These are the activations of a small neural network, seen along a few directions. Each row is one input.
Each table varies a few parts of the input and shows all the possible inputs, shuffled.
Descriptions start from the smaller parts, as in this example, which fits no table here: one of 5 places around a ring, together with either a single point or one of 9 places along a line or (one of 2 separate values, together with one of 6 places along a line).
Shared parts are said once, and a part with two or three values counts as separate values.
In the rows, zero is written as 128.

Other details of the inputs vary at random and push rows far along two fixed directions, the same in every table; ignore that.

Table:
R1: [100  66 120 111 104 143 149 125 129 108 167 157]
R2: [169 166 124 118 146  75 136 125 125  48 126 189]
R3: [162 157 130 124 139  80 129 119 130  55 131 185]
R4: [117 128 141 137 132 136 121 114 127 133 128  99]
R5: [134 133 132 121 123 138 118 120 122 160 123 113]
R6: [116 129 118 137 123 137 132 133 121 152 113 113]
R7: [119 125 126 141 133 137 132 137 125 151 120 113]
R8: [125 100 120 101 116 141 129 117 144 138 155 141]
R9: [116 119 135 142 134 138 118 127 124 139 118 109]
R10: [128 136 124 124 119 142 131 134 127 157 116 111]
R11: [191 246 164 177 179  76 112 136  71 114  50 110]
R12: [122 126 139 128 137 139 127 118 122 143 122 106]
R13: [116 133 134 150 135 135 119 125 123 130 117 104]
R14: [172 174 130 122 148  62 135 125 129  36 131 201]
R15: [126 136 137 145 142 133 120 129 115 139 107 114]
R16: [131 133 128 126 117 140 126 133 128 159 115 114]
R17: [122 121 126 147 126 134 125 134 128 145 120 108]
R18: [120 124 145 130 139 134 123 121 126 141 126 103]
R19: [113 125 133 133 129 138 120 126 118 148 111 117]
R20: [107 106 113 117 116 136 138 133 136 144 135 138]
R21: [135 129 135 130 128 138 117 122 128 150 131 105]
R22: [115 126 128 149 128 135 126 135 131 142 126 106]
R23: [118 122 125 129 136 134 129 128 125 126 123 129]
R24: [120 101 122 109 111 136 124 114 150 126 162 138]
R25: [163 195 154 156 155 102 114 125  91 129  77 112]
R26: [110  86 105  92  97 139 141 127 166 108 172 157]
R27: [178 178 130 117 156  67 138 129 120  50 121 200]
R28: [133 132 135 124 135 139 124 125 126 156 130 109]
R29: [119 126 121 141 130 139 132 135 124 148 118 110]
R30: [125 134 134 135 123 139 124 137 136 145 128 103]
R31: [112 111 142 153 121 135 125 132 104 123 128 100]
R32: [176 196 133 131 152  74 130 126 103  72  97 172]
R33: [116  74 103  81  99 141 145 127 166 119 172 174]
R34: [122 123 125 143 129 138 128 133 125 151 118 114]
R35: [117 121 126 149 122 134 123 131 133 140 126 111]
R36: [114 123 136 136 141 140 124 130 121 145 118 114]
R37: [140 175 143 153 152 113 118 136  98 134  85 116]
R38: [120 106 121  94 115 137 131 120 140 145 151 142]
R39: [131 133 126 128 125 144 131 136 129 152 121 107]
R40: [123 103 117 100 118 143 132 118 143 136 155 137]
R41: [128 135 132 134 125 139 118 120 129 143 135 100]
R42: [111  75 100  82  97 140 146 130 168 110 175 164]
R43: [114 121 130 140 135 140 123 128 124 136 119 105]
R44: [109  82 105  78  99 140 146 130 161 130 166 167]
R45: [111 128 128 131 130 140 123 127 117 146 112 114]
R46: [119 124 127 144 131 134 129 139 128 146 123 107]
R47: [163 155 129 115 143  86 134 122 125  68 126 187]
R48: [104  93 129 129 107 142 143 124 112 128 141 134]
R49: [115 111 141 151 123 138 130 134 102 127 127 103]
R50: [141 119 112  94 119 102 136 121 154  77 170 189]
R51: [131 132 131 128 129 142 130 138 131 155 122 110]
R52: [113 121 136 147 131 137 116 123 126 136 121 108]
R53: [114 121 136 139 139 137 122 131 125 140 121 108]
R54: [123 122 143 133 134 135 119 117 125 140 124 104]
R55: [147 135 112  96 120 110 134 121 134 102 143 173]
R56: [133 102 106  87 113 120 137 120 154  93 170 174]
R57: [116 114 117 136 123 137 132 135 134 137 130 115]
R58: [144 116 112  90 122 105 138 125 151  83 166 187]
R59: [130 131 132 131 127 139 127 140 133 150 125 105]
R60: [115 127 123 149 124 135 126 133 129 139 124 103]
R61: [129 131 133 139 118 140 120 133 135 145 126 104]
R62: [133 128 131 134 121 140 124 136 133 149 122 106]
R63: [119 126 123 138 122 135 128 132 121 155 112 117]
R64: [137 165 146 165 152 116 115 133 110 123  99 107]
Each input here is: one of 4 places along a line, together with either a single point or (one of 3 separate values, together with one of 5 places around a ring).
Changing only the place on the line of 4 turns R21 into R8. The same change can be made to R57. Which row results? -> R29
Change only the choice among 3 separate values in R41. List by row number the other rows that result. -> R24, R50
Change only the place on the line of 4 in R39. List by row number the other rows that result. -> R10, R26, R42

Table:
R65: [189 185 176 118 155  87 140 118  32  89  94 168]
R66: [213 198 127 174 146  79 131 158 103  75 101 155]
R67: [181 223 112 135 118  95 117 133  98 149  66 115]
R68: [ 98  90 113 102 126 103 128 100 145  66 175 190]
R69: [144  88 121  95  98 108 128 116 165  37 186 197]
R70: [112  79 121 105 122 102 119 103 150  66 168 195]
R71: [103  89 123 102 122  96 129 103 153  63 168 189]
R72: [ 97 101 136 127 112 161 123 111 138 130 160  83]
R73: [ 73  79 100 112 122 144 147 120 136 114 145 163]
R74: [ 85  97 128 143 115 164 140 157 132 186 109  79]
R75: [121 130 139 163 116 151 138 148 123 172 128  65]
R76: [ 73  92 130 147 136 162 131 123 123 176  95  82]
R77: [135 146 150 100 171 152 112 124 149 180 123  70]
R78: [100  83 140 118 104 150 129 110 155 120 167  95]
R79: [130 117 136  84 142 148 114 117 164 180 150 117]
R80: [105 110 131 158 121 164 123 163 118 182 102  82]
R81: [170 205 120 166 153  78 137 175  96  85  84 166]
R82: [182 205 132 196 154 110 122 157  83 135  93  82]
R83: [ 91 103 133 163 141 164 118 128 109 174  89  83]
R84: [132 131 124  96 116 156 125 112 157 177 140 124]
R85: [152 138  98  83  98 113 136 113 157 132 144 188]
What do these inputs look like to the network? -> either a single point or one of 5 places along a line or (one of 3 separate values, together with one of 5 places around a ring)
Change only the place on the ring of 5 in R83. List by row number the other rows that result. -> R66, R69, R70, R80
Start at R67 and move only the place on the line of 5, one step at a time. The first step leads to R85. Which rows follow, in order? -> R84, R79, R77
Change only the choice among 3 separate values in R81. List by row number the other rows that result. -> R74, R80

Table:
R86: [123 110 121 116 119 119 138 124 142  92 159 151]
R87: [128 139 136 165 143 135 126 147 102 145  98 112]
R88: [ 98  84 109 107 105 136 135 123 133 118 145 152]
R89: [119 139 153 141 138 137 106 109 118 151 106  85]
R90: [127 135 136 163 126 136 126 139 106 144 112  81]
R91: [126 132 137 173 124 146 132 141 106 146 105  84]
R92: [136 173 135 137 143 132 135 150 122 150  91 101]
R93: [114 145 144 151 136 133 118 118 108 153 102  92]
R94: [119 148 142 157 134 129 119 124 102 151  98  95]
R95: [221 243 132 162 179  23 134 151  89  16  83 221]
R96: [126  97 130 105 134 124 128 112 152 108 149 152]
R97: [152 146 128 122 136  98 127 127 133  65 147 163]
R98: [109  88 116 115 106 130 143 126 145 107 168 144]
R99: [112  96 121 110 130 127 138 122 143 115 152 159]
R100: [147 164 131 146 128 125 121 153 134 157  98 103]
R101: [122 103 114 117 127 118 137 139 131 105 142 167]
R102: [110  83 121 100 129 134 133 114 154 116 162 155]
R103: [ 93  77 109 114 101 147 140 126 134 122 142 152]
R104: [143 125 101 109 104 126 125 132 163 139 147 155]
R105: [168 166 160 114 131 140 120 119  96 181 111  93]
R106: [135 159 124 124 144 141 127 133 120 172 101  85]
R107: [127 108 130 105 121 124 124 118 150  87 165 150]
R108: [ 96  87 121  96 114 138 127 106 149 118 158 148]
R109: [120 124 121 124 119 173 112 119 142 216 128  71]
What do these inputs look like to the network? -> either a single point or one of 5 places around a ring or (one of 3 separate values, together with one of 6 places along a line)
Change only the choice among 3 separate values in R88. List by row number the other rows that result. -> R90, R101
Start at R104 and move only the place on the ring of 5, one step at a time. The first step leads to R100. Which rows follow, in order? -> R92, R106, R109
